These are the activations of a small neural network, seen along a few directions. Each row is one input.
In each table, some parts of the input vary, and every possible input appears once, in random order.
A made-up example of a description, with smaller parts first: ring(5) and (point or (values(2) and line(4)) or line(11)).
Shared parts are said once, and a part with two or three values counts as separate values.
In the rows, zero is written as 128.

Rows:
r1: 127,94,106,150,128,159,78,114,114,133,121,126,134,98,137,142,146,125,139,123
r2: 118,131,122,115,83,146,108,113,144,68,107,120,122,126,150,151,121,61,148,126
r3: 123,114,112,133,108,151,96,115,125,93,115,127,128,112,143,148,133,78,147,123
r4: 161,135,129,123,152,89,151,142,134,192,160,154,134,170,93,88,134,198,80,144
r5: 109,170,151,108,128,103,214,159,119,137,114,139,138,208,90,108,95,172,111,163
r6: 116,117,125,139,130,147,109,116,123,108,119,111,127,88,148,148,131,92,157,112
r7: 141,157,138,113,135,102,158,138,138,108,146,143,113,135,130,125,121,87,136,122
r8: 145,150,124,113,122,111,145,135,136,104,143,157,116,152,121,124,125,84,129,135
r9: 109,127,134,128,111,145,115,120,134,88,110,104,130,99,154,148,118,79,159,115
r10: 126,185,150,95,135,72,209,144,147,122,144,147,110,186,112,101,113,130,116,141
r11: 117,121,119,127,96,151,100,117,131,83,107,121,130,119,146,148,124,74,148,126
r12: 129,98,108,147,123,159,80,114,116,121,120,128,133,99,139,144,142,109,140,121
r13: 157,168,142,100,150,70,177,139,148,140,167,161,104,170,112,100,128,128,103,124
r14: 128,85,108,153,123,166,68,116,114,143,120,121,139,96,139,140,148,146,128,126
r15: 126,110,124,138,129,150,94,116,128,118,124,111,126,78,152,144,134,107,148,108
r16: 122,106,124,147,136,154,95,117,118,126,121,111,131,79,145,145,138,117,148,112
r17: 111,138,136,114,95,140,122,114,147,72,109,104,122,106,159,153,115,64,159,115
r18: 117,85,124,155,135,167,74,119,116,164,118,96,147,74,142,140,146,186,123,120
r19: 109,171,160,110,143,93,220,159,119,137,117,130,130,194,96,107,96,177,112,151
r20: 123,109,109,138,116,152,94,114,121,102,117,128,128,107,141,148,137,85,148,122
r21: 120,102,122,151,141,154,93,116,117,137,122,109,133,79,142,142,142,133,146,113
r22: 133,147,152,120,155,87,191,156,122,185,139,128,133,174,88,90,108,223,88,143
r23: 133,102,108,138,115,156,79,114,126,113,121,128,128,98,144,144,139,99,139,118
r24: 128,178,141,99,127,83,202,144,142,124,140,159,116,200,102,104,113,128,110,155
r25: 116,121,127,134,122,145,111,117,127,98,117,110,127,93,151,148,127,83,157,113
r26: 121,93,124,154,137,162,82,119,116,147,121,105,139,76,143,142,143,153,135,116
r27: 132,148,142,119,140,96,185,156,121,183,135,137,141,192,81,91,104,218,87,157
r28: 123,77,110,154,123,172,62,117,114,162,118,111,147,93,138,138,152,180,116,130
r29: 160,135,139,124,166,81,159,142,136,195,164,144,125,154,98,88,137,203,81,130
r30: 159,166,130,100,137,78,170,137,147,138,164,171,108,184,105,101,129,123,100,137
The inputs of r17 and r2 match in every part but one. If r7 is changed in the same way as r17 into r2, which row does it become?
Answer: r8
What is each input in this table made of?
Answer: values(2) and (point or ring(5) or line(9))
Which other rows does r28 become when the values(2) part takes its other values? List them by row number.
Answer: r18
Which other rows does r30 become when the values(2) part takes its other values? List them by row number.
Answer: r13

Rows:
r31: 118,102,116,145,118,165,87,117,116,109,110,114,135,90,146,152,133,100,152,119
r32: 122,151,132,108,100,127,137,124,144,81,120,133,119,143,141,139,119,73,141,131
r33: 125,128,129,127,126,130,116,115,136,104,128,118,118,98,148,140,131,87,148,110
r34: 133,93,108,146,121,156,73,114,122,136,125,122,137,99,138,139,145,129,130,121
r35: 104,126,120,126,94,161,108,117,123,62,95,119,127,115,153,161,118,52,166,128
r36: 141,136,127,126,145,111,140,132,130,142,146,146,121,138,120,116,136,135,119,127
r37: 127,161,133,107,120,106,164,132,139,97,132,147,115,164,126,126,121,86,133,136
r38: 133,157,138,113,139,92,185,148,131,150,139,146,125,180,98,101,114,163,107,144
r39: 122,106,130,142,135,146,107,128,121,161,123,109,141,105,131,128,135,180,118,129
r40: 121,122,128,130,120,141,107,118,131,97,121,112,123,92,152,146,128,82,154,108
r41: 128,118,133,140,152,124,133,136,117,171,134,125,135,128,117,115,138,192,109,133
r42: 143,143,136,119,140,101,155,139,133,144,142,140,125,153,112,108,121,146,111,131
r43: 116,90,123,153,131,162,83,119,116,150,114,99,146,84,140,140,138,161,132,120
r44: 131,153,137,118,143,104,158,132,134,122,141,138,116,138,127,122,126,112,133,124
r45: 129,154,132,110,115,116,149,128,139,90,127,141,118,150,130,133,118,76,138,131
r46: 103,85,121,160,126,180,81,119,105,141,99,95,152,81,140,150,135,157,144,126
r47: 129,168,142,100,114,96,181,141,143,100,130,143,119,179,116,119,107,98,124,141
r48: 146,113,117,136,137,129,110,129,122,154,141,141,130,127,118,120,140,150,112,131
r49: 134,144,137,120,138,114,145,129,134,116,137,131,118,122,132,129,124,101,138,119
r50: 133,159,146,111,138,95,175,139,138,124,139,133,120,152,118,114,112,123,124,128
r51: 129,110,131,144,147,135,119,133,116,167,129,117,139,112,121,121,135,181,114,129
r52: 143,121,119,134,143,119,124,131,123,159,145,148,128,142,114,112,143,160,107,136
r53: 120,181,144,96,113,87,211,150,141,107,127,148,121,204,102,111,99,116,120,155
r54: 138,109,116,135,124,140,96,123,127,147,135,132,132,120,128,126,141,148,115,131
r55: 108,118,126,137,116,158,104,118,120,88,106,108,128,89,153,156,123,78,165,115
r56: 131,107,118,138,122,148,89,117,128,118,126,118,129,94,146,142,137,105,141,113
r57: 120,88,106,153,116,174,70,114,110,127,109,118,143,94,138,150,141,124,141,127
r58: 145,128,127,127,138,109,139,138,126,162,142,143,131,157,105,105,129,171,99,139
r59: 121,95,124,150,137,151,92,117,120,158,121,105,140,90,136,134,141,167,126,121
r60: 122,137,123,117,103,133,121,115,140,78,118,129,117,126,146,144,126,62,148,123
r61: 126,141,137,119,124,125,132,125,140,107,130,122,119,115,143,135,124,99,140,118
r62: 130,125,141,132,148,114,149,144,120,173,131,120,138,143,107,107,123,204,101,136
r63: 135,143,130,119,138,101,168,145,124,166,138,149,130,185,92,99,121,187,93,150
r64: 123,173,148,106,136,86,205,148,136,130,137,138,121,178,105,106,105,140,120,142
r65: 138,98,109,143,126,145,82,113,126,144,132,128,131,104,133,133,148,135,123,123
r66: 136,112,118,135,128,137,98,115,131,126,133,125,124,99,141,136,141,110,135,114
r67: 117,131,122,120,98,144,111,116,136,70,111,123,122,119,152,150,122,57,154,121
r68: 136,124,126,127,125,131,113,125,134,128,135,129,125,115,136,130,134,123,127,123
r69: 143,128,127,129,139,120,126,130,129,136,142,138,124,122,125,124,133,125,124,123
r70: 122,141,146,122,147,106,178,149,117,177,128,127,136,173,94,102,114,220,95,145
What is each input in this table made of?
Answer: line(5) and line(8)
The inputs of r65 and r57 match in every part but the line(8) part. If r59 is changed in the same way as r65 into r57, which row does it become?
Answer: r46
Start at r55 and move only the line(8) part, one step at a time. The first step leads to r40. Which rows follow, in order?
Answer: r33, r61, r49, r44, r50, r64
Which other rows does r31 become when the line(8) part takes its other values? List them by row number.
Answer: r36, r38, r42, r56, r66, r68, r69

Rows:
r71: 154,152,134,118,157,82,178,147,131,171,160,159,122,174,91,93,125,171,96,140
r72: 144,157,137,112,145,83,180,145,137,159,153,153,121,181,99,95,124,166,98,142
r73: 105,186,162,97,123,93,226,158,130,108,114,129,126,197,104,114,84,135,127,150
r74: 135,112,123,136,126,148,76,106,138,90,132,112,118,57,171,155,142,53,163,93
r75: 110,93,120,152,125,176,64,102,121,104,110,91,129,41,171,166,142,88,171,96
r76: 166,144,126,118,156,84,154,142,134,172,169,168,116,168,99,92,139,168,88,136
r77: 121,172,150,104,131,86,207,152,135,133,131,139,124,190,101,104,103,152,111,150
r78: 121,89,130,152,138,152,101,132,111,185,116,99,153,108,118,122,131,222,106,132
r79: 132,164,145,106,140,85,189,143,138,147,142,145,120,183,104,101,120,164,101,144
r80: 131,108,104,129,90,159,68,102,138,71,116,127,122,97,160,158,138,40,155,114
r81: 100,69,105,169,116,205,42,105,99,108,90,95,148,51,162,173,145,103,168,115
r82: 117,91,100,143,90,185,51,103,123,89,103,120,136,89,157,164,143,75,153,125
What is each input in this table made of?
Answer: point or ring(5) or line(6)
Start at r76 and move only the line(6) part, one step at a time. The first step leads to r71. Which rows follow, in order?
Answer: r72, r79, r77, r73
